Each row below holds a small network's activations on one input, seen along a few directions.
Each table varies a few parts of the input and shows all the possible inputs, shuffled.
A made-up example of a description, with smaller parts first: ring(5) and (point or (values(2) and line(4)) or line(9)).
Shared parts are said once, and a part with two or three values counts as separate values.

Other details of the inputs vary at random and push rows far along two fixed directions, the same in every table; ignore that.

Rows:
x1: 5,-27,8,23,-51,-3,-14,-35,13,95,-49,-101,-84,10
x2: -11,2,13,1,25,44,95,-1,-7,-63,57,91,56,-25
x3: -26,-14,-15,33,1,36,62,67,-8,-86,47,85,41,1
x4: -22,-42,13,-55,-122,3,64,10,7,14,-56,-40,49,20
x5: -18,4,-21,-87,-69,-3,-5,-4,25,-17,-12,-27,86,52
x6: 14,3,-47,84,86,-28,-41,34,-7,17,-11,35,-9,-2
x7: -10,45,29,74,89,-7,-44,-13,-50,-12,-19,33,-24,-12
x8: 38,50,9,-14,8,-47,-82,-36,-6,16,-33,-98,-40,25
x9: -10,-12,-43,0,41,13,70,-36,3,-69,18,85,85,-17
x10: 45,13,33,-32,0,-59,-84,-23,4,18,-22,-89,-59,-2
x11: -31,2,6,-61,-83,55,19,-17,30,-40,53,-38,3,45
x12: 43,17,7,33,85,4,10,0,-11,48,18,52,-36,-70
x13: 13,6,20,24,62,21,-41,49,-13,65,-24,67,-10,-55
x14: -2,33,41,-66,-78,17,21,-3,-7,-87,24,-48,10,28
x15: -6,-28,18,-35,-114,-7,64,-23,-15,-62,-59,-67,2,3
x16: 30,21,25,43,69,11,-41,15,-35,-11,-28,41,-57,-72
x17: 18,-21,-11,-96,-53,-32,44,-41,36,-33,42,-33,41,11
x18: 22,17,0,-29,-22,15,-66,-16,25,71,13,-76,-88,-1
x19: 28,-1,28,-52,-8,-49,-84,11,26,93,-18,-62,-13,15
x20: 10,52,-9,18,-5,-55,-49,22,-5,57,28,-88,-44,70
x21: 21,-34,-23,66,78,-40,-43,47,3,18,1,44,-28,-29
x22: -78,-17,-30,25,15,64,32,-30,-4,-74,28,88,49,15
x23: 50,28,-13,-12,-25,-38,-46,50,10,59,19,-81,-76,10
x24: -45,-76,-35,-4,12,46,15,-22,27,-79,13,93,39,-29
x25: 3,41,11,64,105,-14,7,-29,-27,46,26,45,-3,-10
x26: -30,-12,-50,-63,-66,24,-6,-52,40,-46,14,-44,33,52
x27: 7,-31,-1,-46,-98,-14,115,-39,8,-3,-14,-55,23,5
x28: -40,-9,27,-8,1,62,44,48,-8,-46,15,106,82,-10
x29: 10,-43,-14,116,33,-22,28,49,-25,48,-55,22,-46,-34
x30: -27,30,24,54,82,4,-44,20,-28,63,-16,60,22,5
Each input here is: values(5) and (point or ring(5)).
- Changing only the values(5) part turns x27 into x29. The same change can be made to x2. Which row results? => x3
- List by row number the other rows that have the values(5) part in common with x26. => x1, x11, x18, x22, x24
- List by row number the other rows that have the values(5) part in common with x14. => x7, x8, x10, x15, x16
- A walk changes only the ring(5) part. It starts at x25 and steps to x2. List the rest of the walk in order. => x12, x17, x9
